Each row below holds a small network's activations on one input, seen along a few directions.
In each table, some parts of the input vary, and every possible input appears once, in random order.
A made-up example of a description, with smaller parts first: one of 5 places around a ring, together with either a single point or (one of 2 separate values, together with one of 4 places along a line) or one of 9 places along a line.
Shared parts are said once, and a part with two or three values counts as separate values.
(in the rows, 128 means zero)

Other details of the inputs shift rows strongly along two fixed directions, in all tables alike. That doesn't count.

Table:
R1: [ 65  51 114 113  85 182 120 192 111 189  88]
R2: [137 103 138 109 150  98 130  72 122  83 146]
R3: [ 76  41 114 121  80 215 120 183 112 172 139]
R4: [ 79  57 128 149  65 156 143 162  94 178  92]
R5: [129 101 138 120 150  98 125  79 128  79 153]
R6: [183 215 133 174 117 185 122 165 147 115 162]
R7: [121 110 136 129 164  84 121  88 115  88 122]
R8: [ 76  42 141  96  82 189 119 180 103 185  75]
R9: [148 108 127  77 157  82 137  97 136 121 143]
R10: [148 226  92 151 155 173  99 196 151 129 135]
R11: [155 124 104 121 123  83 145  78 136 110 124]
R12: [137 230  99 187 165 190 164 182 144 111 112]
R13: [146 213  88 166 166 181  99 188 137 120 150]
R14: [142 110 148 135 121  76 145  68 133  83 131]
R15: [147 115 148 127 120  79 150  65 128  88 125]
R16: [147 227 138 199 123 172 115 172 129  96 139]
R17: [122 131 150 115 142  62 132  74 125 113 102]
R18: [174 219 142 183 110 186 127 164 144 105 164]
R19: [136  97 115 117 163  89 131  99 135 120 167]
R20: [147 121 125 127 146  63 151  84 106 123 105]
R21: [ 84  70 108 135  64 168 135 153  94 167  71]
R22: [142 106  99 101 164  97 125  91 140 107 148]
R23: [133 127 131 117 130  70 137  94 149 138 154]
R24: [140 232 120 180 135 153 110 188 147 150 159]
R25: [148 218 103 177 150 201 172 171 159 100 146]
R26: [ 65  71 123 127  69 163 124 168 111 196  91]
R27: [175 220 125 171 117 182 132 172 132 118 175]
R28: [136 100 132 115 174  77 129  79 110 105 112]
R29: [ 80  68 152 140  65 163 141 140  89 143  76]
R30: [130 125 149 113 147  55 134  72 129 127 101]
R31: [145 219 128 175 153 189 102 176 120  95 152]
R32: [154 211 111 164 171 184 108 191 121 125 165]
R33: [132 123 156 103 126  74 136  65 140 105 133]
R34: [157 103 136  79 154  88 126  90 148 118 130]
R35: [ 62  62 165 121  43 191 124 153 118 155 120]
R36: [ 78  36 154  90  58 204 126 167 111 164 108]
R37: [137 129 119 111 132  75 132  90 152 136 144]
R38: [ 69  66 142 111  72 164 133 163  95 194  94]
R39: [116 127 151 123 142  62 127  79 130 109 109]
R40: [131 106 144  97 143  84 125  84 140  87 137]
R41: [137 136 112 100 130  79 129  82 152 128 134]
R42: [155 223 116 147 161 172 109 199 135 134 149]
R43: [145 116 142 135 141  61 147  70 116 109  92]
R44: [155 226 131 155 152 176 103 188 138 118 137]
R45: [146  97 122  95 167  96 136  90 121 112 160]
R46: [165 214 118 189 113 168 130 175 145 123 180]
R47: [ 60  56 150 107  71 194 121 176  92 158  78]
R48: [151 121 147  97 135  78 131  76 149 130 134]
R49: [171 226 126 185 131 176 117 174 130 124 131]
R50: [140 129 140 109 152  62 128  82 134 137 103]
R51: [154 117 112 133 124  80 148  86 135 118 135]
R52: [143 111 109  94 154  83 128 105 154 125 141]
R53: [144 119 103  84 152  87 125  99 155 116 132]
R54: [127 100 111 127 181  65 129 101 124 127 134]
R55: [128 142 107 113 147  63 126  88 137 135 102]
R56: [147 207  94 176 170 176 101 192 138 127 160]
R57: [ 77  64 148 102  53 188 135 163 109 187 127]
R58: [ 87  29 140 105  75 223 119 168 104 167 126]
R59: [121 114 141 108 159  71 122  93 126  96 105]
R60: [ 61  49 126 117  84 174 125 194 109 193  99]
R61: [ 69  47 154  96  52 213 123 170 106 150 109]
R62: [155 211 114 152 142 172 109 193 162 130 187]
R63: [147 101 125 108 181  82 123  87 118 117 114]
R64: [144 123 106 141 142  63 143  89 120 125 101]
R65: [147  92 137 103 157  93 131  70 126  96 146]
R66: [142 120 155 102 130  70 137  66 145 118 134]
Description of these inputs: one of 2 separate values, together with either a single point or (one of 4 places along a line, together with one of 8 places along a line).
The inputs of R15 and R29 match in every part but the choice among 2 separate values. If R58 is changed in the same way as R15 into R29, which row does it become?
Answer: R63
Which other rows does R51 become when the choice among 2 separate values takes its other values? List them by row number.
Answer: R64

Table:
R67: [145 176 107 140 146 144 117 156 141 128 155]
R68: [ 73  77 143 130  73 161 132 148 108 165 101]
R69: [153 202 125 165 139 144 131 143 131 109 129]
R70: [117 117 132 131  99 171 126 152 131 139 143]
R71: [155 199 129 167 126 138 122 147 138 123 140]
R72: [126  76 134 104 135  90 140  80 125 114 125]
R73: [ 81  75 142 133  68 160 131 154 110 162  97]
R74: [109 100 135 128  99 173 129 151 118 134 135]
R75: [133 151 132 148 109 137 134 135 124 141 123]
R76: [113 121 133 125 108 174 117 158 119 136 131]
R77: [ 94 103 134 133  81 169 141 154 119 152  95]
R78: [159 134 124 104 190  44 132  69 137  99 132]
R79: [133 135 131 131 118 148 128 139 136 127 150]
R80: [121  71 115  94 145  72 138  88 128 134 118]
R81: [123 146 135 154 118 137 124 142 121 121 117]
R82: [159 133 122 101 181  44 130  71 146 109 134]
R83: [149 180 123 142 155 150 113 152 139 119 148]
R84: [149 180 124 142 156 147 115 155 137 119 148]
R85: [ 93  50 140 111  91 155 138 130 110 143 117]
R86: [150 202 124 163 142 145 131 146 137 103 124]
R87: [131 140 129 123 121 147 116 140 137 132 139]
R88: [150 182 126 141 144 154 111 146 139 111 150]
R89: [ 86  78 137 128  68 169 144 149 108 166  90]
R90: [147 181 122 136 145 144 114 158 142 128 153]
R91: [120 102 116 120 139 127 129 129 123 133 127]
R92: [114 120 134 127 110 174 117 158 121 136 130]
R93: [140 201 131 168 142 140 119 144 130 110 139]
R94: [149 182 126 136 137 149 113 151 144 120 154]
R95: [125  74 134  97 127  81 142  80 128 122 128]
R96: [158 136 126  99 169  49 129  67 144 101 138]
R97: [157 129 110 112 189  52 133  71 140 100 134]
R98: [ 97  28 119  84 121  86 140  90 118 150 103]
R99: [131 145 134 155 114 138 128 139 118 126 118]
R100: [156 130 110 110 189  50 134  73 137 100 136]
R101: [ 97  27 134  77 120  81 140  90 116 152  99]
R102: [115 128 135 153  94 166 132 154 107 143 111]
The inputs of R69 and R89 match in every part but one. If R85 is changed in the same way as R69 into R89, which row does it become?
Answer: R79
What is each input in this table made of?
Answer: one of 2 separate values, together with either one of 6 places along a line or (one of 3 separate values, together with one of 4 places along a line)
Which other rows does R75 become when the choice among 2 separate values takes its other values? List them by row number.
Answer: R102
Which other rows does R95 become when the place on the line of 4 takes its other values? List them by row number.
Answer: R67, R90, R96

Table:
R103: [159 178 113 139 145 120 122 133 147 129 160]
R104: [126 103 129 124 128 124 142 113 122 123 124]
R105: [107  84 120  95 132 105 129 114 126 146 104]
R106: [132 145 154 150  90 117 143 106 125 124 112]
R107: [124 121 120 111 152  90 126 112 134 137 122]
R108: [131 108 136 107 126 103 130 105 136 131 143]
R109: [136 186 111 146 123 184 113 189 146 144 144]
R110: [138 136 123 131 163 110 127 120 119 110 118]
R111: [147 186 116 141 158 140 111 161 136 132 139]
R112: [137 152 119 132 159 125 125 126 129 108 122]
R113: [139 118 139 127 136 109 126  97 128  97 148]
R114: [101  59 124  97 118  95 140 108 126 156 106]
R115: [144 123 131 103 139  92 129  97 141 123 145]
R116: [115 115 143 128  99 189 120 153 123 120 134]
R117: [105  60 125 105 125 103 146 102 116 132  99]
R118: [132 109 121 104 127 116 133 116 137 139 125]
R119: [155 185 109 134 157 113 122 139 152 126 147]
R120: [113  68 141 105 113 121 140 100 116 123 120]
R121: [122  98 148 119 122 126 131 107 123 107 137]
R122: [104 107 146 133  87 201 121 165 117 130 136]
R123: [109 134 125 144 126 167 124 160 117 132 122]
R124: [129 125 122 118 154  98 123 122 127 137 121]
R125: [162 193 114 140 187  94 124 111 139  92 139]
R126: [131  95 137 107 130 114 136  95 126 110 126]
R127: [109  62 145 109 111 121 140  99 115 124 121]
R128: [132 138 115 112 156  94 124 117 137 133 126]
R129: [103  58 122 117 118 106 142 106 112 136 106]
R130: [120 114 124 132 133 127 137 127 125 125 120]
R131: [ 98  93 147 116  82 179 118 159 124 153 140]
R132: [149 190 106 152 143 137 116 159 148 135 156]
R133: [131 117 121 135 156 104 126 114 113 116 118]
R134: [130 115 138 103 119 129 120 119 138 125 140]
R135: [139 196 113 163 137 178 101 193 132 144 150]
R136: [ 92 123 166 161  37 202 129 169 111 149 108]
R137: [110  62 135 100 102 109 131 105 123 148 131]
R138: [143 182 129 168 115 197 114 174 131 115 168]
R139: [130 156 137 148 130  68 144  89 123 120  88]
R140: [143 125 123 110 145  88 135 101 141 132 137]
R141: [166 174 130 129 155  94 114 106 151 102 172]
R142: [136 156 133 153 117  78 150  98 130 123  94]
R143: [109 112 122 120 118 163 116 166 119 155 112]
R144: [122 174 113 151 124 174 107 185 132 152 146]
R145: [ 96  96 122 138 113 158 125 151 107 141 114]
R146: [129 140 140 150  93 112 151 110 122 134 100]
R147: [112 120 127 140  96 196 131 172 117 142 128]
R148: [154 155 128 116 141 119 121 117 148 117 152]
R149: [168 189 114 130 158 110 125 126 153 120 157]
R150: [118 107 126 126 110 167 135 143 121 131 120]
R151: [174 230 132 174 168  63 132  98 134  95 109]
R152: [ 99 116 130 149 112 196 120 183 104 144 114]
R153: [114 117 140 117  96 171 116 156 131 143 146]
R154: [141 138 122 128 165 114 126 119 122 106 115]
R155: [136 109 119 113 154  89 140  93 131 109 112]
R156: [110  58 126 114 110 113 144 102 111 135 114]
What is each input in this table made of?
Answer: one of 6 places along a line, together with either a single point or (one of 2 separate values, together with one of 4 places along a line)
The inputs of R131 and R124 match in every part but the place on the line of 6. If R136 is changed in the same way as R131 into R124, which row does it become?
Answer: R151
The inputs of R127 and R104 match in every part but the place on the line of 6. If R108 is changed in the same way as R127 into R104, which row does it become?
Answer: R140
List by row number the other rows that have the place on the line of 6 in common with R107.
Answer: R105, R112, R123, R125, R128, R139, R144, R145
A walk changes only the place on the line of 6. It starts at R116 and steps to R126. List the rest of the walk in order.
Answer: R150, R155, R112, R154
Which other rows does R135 become when the choice among 2 separate values takes its other values? List them by row number.
Answer: R133
